Each row below holds a small network's activations on one input, seen along a few directions.
In each table, some parts of the input vary, and every possible input appears once, in random order.
Descriptions start from the smaller parts, as in this example, which fits no table here: one of 2 separate values, together with either a single point or one of 11 places around a ring or (one of 5 places around a ring, together with one of 6 places along a line).
Shared parts are said once, and a part with two or three values counts as separate values.

Other details of the inputs vary at random and push rows far along three fixed directions, the same in every table; ignore that.

Table:
r1: [ -4 -10   4   1   3  10   2  12 -10  -2  -5   1   8]
r2: [  2   1 -28  11 -10  15   6  -5  17  -5  -1 -20   8]
r3: [  8  -4   7   6   6  -3  -4  -1 -31   1   8  13   2]
r4: [ -5  -4 -24   6 -17  14   3  -6  14   5   0 -19  17]
r5: [ 15  -7 -18  10  -9 -11   7 -26 -16  15  10  14   9]
r6: [ -6  -5   2   0  -9  21  -3  14  -1  -9  -6 -25  14]
r7: [  6   2 -30  12 -10  14   4  -7  15  -8   4 -18  12]
r8: [  2  17 -21   1 -16 -16   7 -30  19  12  16  10  -4]
r9: [  4 -13   4   5   6  -5   1   4 -29   7   0  13   0]
r10: [  8 -13   9   7   3   7  -8  10 -28 -11 -15  -4   2]
r11: [  9   2 -16  10 -15  -9   6 -25 -20  18   5  14   0]
r12: [  5   5 -24  11 -17  12   0  -6  14  -4  -6 -23  10]
r13: [  5 -18   6   8  10   9   0  13 -27 -14 -11  -3   1]
r14: [  6   6  23  -7  20  -7 -10   6   1 -13  -4   1 -10]
r15: [-11   9   9  -9   4   8  -7  15  35 -14 -14 -14  -5]
r16: [ -2  11  12 -13   8 -16  -3  -6  14   0   9   4  -7]
r17: [ -7   5  21  -7  15 -11  -3  11  -1   3   3  14 -17]
r18: [ -1 -12  16  -3   2  -5  -4   2 -23   2  -8  15   0]
r19: [ -5  15   8 -10   8 -13   4   1  13   6   7   8 -15]
r20: [-16  13  22 -22  16 -29   3   1  45   7   4  16 -25]
r21: [  4   6  13  -9  17 -17   0  -1   1   5  11  17  -9]
r22: [ -5   0   6  -4  -4  19  -3  13   4 -10  -2 -27  11]
r23: [  0  -3  15  -2   2  -8  -2   2 -25   3  -3  14  -5]
r24: [  4 -13   8   1  10  14  -1  13 -31  -5  -1  -5   9]
r25: [  2  -4 -15   9 -19  -8   3 -21 -14  17  -1  20   0]
r26: [ -3  -3   8  -6   3  18  -2  19   6  -8  -1 -24   9]
r27: [  2   3 -28   6 -10 -16  10 -21  26  10   0  17 -11]
r28: [-18  12   8 -13   3  13  -4  19  33  -7  -1 -10  -4]
Each input here is: one of 4 places along a line, together with either one of 2 separate values or one of 5 places around a ring.
The inputs of r5 and r20 match in every part but the place on the line of 4. If r21 is changed in the same way as r5 into r20, which row does it become? -> r1
Which other rows does r8 become when the place on the line of 4 takes its other values? List them by row number. -> r11, r23, r25

Table:
r29: [  8   3 -22  12   0   6   1  -2  23 -16 -14 -19  -4]
r30: [  8 -14  21   4  13   9  -3  15 -58  -6   2   6   1]
r31: [ -2  -4   2   0  -3  27  -1  17  -1 -13  -1 -38  22]
r32: [ 20 -20  21   1  15  -4  -5  -1 -53  -1   6  14   6]
r33: [ -4  -9  -8   5 -15  29   0  13  -1  -4  -5 -34  23]
r34: [ 25  -3 -26  18   2 -32   3 -36   2   6  -1  29 -19]
r35: [ -9  16  12 -14   2  -7  -3   0  25  -3   5  -9  -8]
r36: [-13  -2 -10   4 -10  24   2  14   8  -3  -4  -9  14]
r37: [  1 -10  29  -8  30 -14  -7  19   5 -17 -25  20 -27]
r38: [  4  -6  17   3   2 -14  -4  -2 -42  10  -5  26  -9]
r39: [  2  24 -25   0 -16 -17   8 -35  29  15  19  13  -6]
r40: [  5  -3 -24   9 -12  31   4   2  -1  -8  11 -30  29]
r41: [ 24 -15 -28  24 -15 -23  11 -37 -49  33  13  30   3]
r42: [-14   4  34 -22  27 -25  -1  14  14   6   1  27 -23]
r43: [  4  10 -38  16 -32  13   6 -22   1  10   7 -14  17]
r44: [ 12 -10  -6   9   8 -21   2  -7  -5  -2 -17  17 -21]
r45: [-24  16  17 -22   5 -12  -4   5  49   0  -1   2 -12]
r46: [-6 20 -7 -9  5 -4  2 -3 30 -1 19 -2 -5]
r47: [ -5   6  13  -7  11 -25   2  -1  -7  13   5  27 -21]
r48: [ -7  -2 -26   8 -19  15   9   0  10   6   4 -18  16]
r49: [-21  -1  33 -24  16  13  -6  32  28 -14  -8 -16   1]
r50: [ -1 -25  23   7  -3  41 -12  34 -53 -18 -18 -12  24]
r51: [ -4  11 -26   3 -27  -3   5 -23  22  18   1  -5   5]
r52: [ -5  17  25 -18  14  -6  -8   6  23 -11   8  -6  -6]
What is each input in this table made of? -> one of 4 places along a line, together with either a single point or one of 5 places around a ring
The inputs of r47 and r46 match in every part but the place on the line of 4. If r51 is changed in the same way as r47 into r46, which row does it become? -> r52
Which other rows does r33 become when the place on the line of 4 takes its other values? List them by row number. -> r31, r32, r49
List by row number the other rows that have the place on the line of 4 in common with r37. -> r36, r42, r45, r49, r50
